A small network was trained on made-up records. Each row is its average activation on records with the value named, seen along a few directions.
Values that are neighbours, or in one group, have similar rows; names and order tell nothing.
In the rows, zero is written as 500.
Random noise pushes rows far along 10 fixed directions. That doesn't count. These rows show it; they differ only by the noise:
[730 506 444 368 601 579 327 447 553 565 553 500 416 600 474 462 478 599
 359 480 584 590 460 404]
[ 99 687 614 611 585 703 596 479 198 380 363 872 397 445  44 631 383 475
 605 226 549 486 276 858]
[344 526 870 642 415 348 926 798 348 549 528 507 614 206 634 440 544 391
 489 587 538 405 554 459]
[448 525 610 428 512 478 702 752 481 572 554 690 448 374 484 688 557 450
 316 484 611 399 393 445]
[433 548 563 433 487 555 605 303 505 419 603 612 413 526 339 589 573 580
 485 355 503 497 438 619]
[551 471 425 478 461 469 692 263 525 654 654 390 456 409 545 482 715 444
 424 123 498 381 263 579]
[436 519 569 418 533 556 301 837 468 536 594 434 705 701 486 285 242 573
 467 597 601 565 364 421]
[582 341 588 414 635 481 574 508 204 445 274 737 547 506 512 374 691 583
 659 317 496 626 306 451]
[370 552 907 302 625 518 741 689 424 460 627 711 538 650 694 378 466 642
 352 442 698 712 432 389]
[846 472 636 413 591 545 619 346 429 477 547 634 306 485 439 563 516 519
 317 425 734 466 570 509]
[444 559 542 393 514 591 406 852 524 430 546 745 476 543 212 744 329 540
 367 728 611 405 477 475]
[531 553 560 569 423 555 363 595 608 423 650 331 615 498 221 417 341 597
 589 844 395 416 673 486]


Field DENI:
rova: [511 452 447 583 270 369 425 244 423 357 430 458 539 560 463 563 401 407
 580 506 618 454 556 738]
lal: [553 671 444 574 504 578 461 245 614 544 593 313 414 465 426 470 414 486
 380 435 550 502 513 602]
migu: [440 444 329 462 413 478 330 356 536 561 464 472 469 602 503 541 473 444
 497 431 492 539 436 570]
mis: [175 635 134 670 395 400 220 778 504 700 304 326 487 331 655 632 374 331
 431 449 371 509 418 517]
voziv: [473 579 603 349 524 519 560 270 611 520 561 627 312 569 592 621 528 537
 313 390 603 639 502 559]
lus: [373 481 249 574 379 503 373 555 515 553 462 475 449 499 358 645 395 354
 471 508 433 380 424 571]
mib: [421 570 442 701 301 476 495 570 411 487 559 321 503 391 330 589 240 297
 498 519 512 228 611 712]
kinir: [730 435 482 367 412 481 186 297 554 196 502 526 523 870 521 566 287 608
 511 722 744 579 742 584]
kelub: [694 415 346 464 346 428 378 249 580 524 719 201 539 615 577 444 467 496
 513 335 524 335 450 599]
dal: [465 664 574 640 469 648 510 100 487 431 657 269 369 599 292 367 217 478
 446 299 557 485 559 814]
gomon: [518 538 490 414 622 655 352 238 494 409 461 725 296 683 364 606 392 592
 513 480 533 696 633 650]
potep: [825 373 746 358 590 486 667 623 571 434 613 590 465 488 471 526 562 577
 402 689 603 356 582 309]
gal: [649 544 606 633 621 672 570 643 507 639 615 475 475 353 241 516 316 367
 472 518 605 177 490 631]
rela: [621 405 225 404 495 470 563 489 585 563 523 497 449 453 423 628 626 410
 414 359 511 276 277 438]
gan: [189 508 240 514 543 618 312 491 687 586 571 328 651 675 523 343 590 615
 695 330 170 577 309 451]
gef: [293 610 536 553 487 531 514 448 420 502 456 487 459 651 653 413 301 415
 383 374 661 684 456 566]
vitob: [702 550 440 447 670 600 520 583 569 596 589 499 453 495 542 508 506 436
 308 406 700 394 414 443]
senu: [243 758 593 690 664 735 724 625 866 751 839 229 602 326 376 300 511 470
 473 588 347 364 566 459]
rafi: [390 613 222 578 599 601 257 749 589 578 430 536 537 367 260 662 534 515
 591 614 258 394 406 472]
peg: [516 574 351 503 488 494 555 408 636 530 581 421 420 487 636 623 621 464
 326 400 504 494 492 453]
gov: [465 432 390 350 440 487 679 246 765 338 702 547 429 638 507 713 694 560
 439 431 476 408 537 521]
zipi: [466 412 549 409 651 619 313 772 470 331 414 747 668 671 270 472 432 674
 744 702 465 451 490 476]
mato: [582 431 509 528 486 546 329 699 334 538 535 361 613 743 589 255  57 366
 447 411 751 441 448 588]
mose: [143 687 243 560 390 572 431 205 551 552 449 566 330 538 383 739 494 351
 462 214 493 578 331 781]
tir: [482 448 297 504 559 565 529 863 562 807 630 429 631 511 569 524 418 261
 380 328 636 190 194 508]
DENI is arranged as a network in which each value has 4 neighbours.
Question: Which values are neighbours of gef? Give them in the order they are listed.
Answer: lus, rela, gov, mose
Question: Which values are neighbours of kelub? Give them in the order they are listed.
Answer: mib, potep, gal, rafi
Question: Which values are neighbours of kinir? Give them in the order they are listed.
Answer: rova, vitob, senu, zipi
A value of DENI combines one of 5 hidden first parts with one of 5 second parts; all combinations occur once.
Question: Changing only the second part turns dal into potep. rela has the same second part as dal; what does that change turn rela into?
Answer: lal
Question: Changing only the second part turns gomon into gal. tir has the same second part as gomon; what does that change turn tir into?
Answer: zipi
Question: Changing only the second part turns mib into mato. peg has the same second part as mib; what does that change turn peg into?
Answer: gov
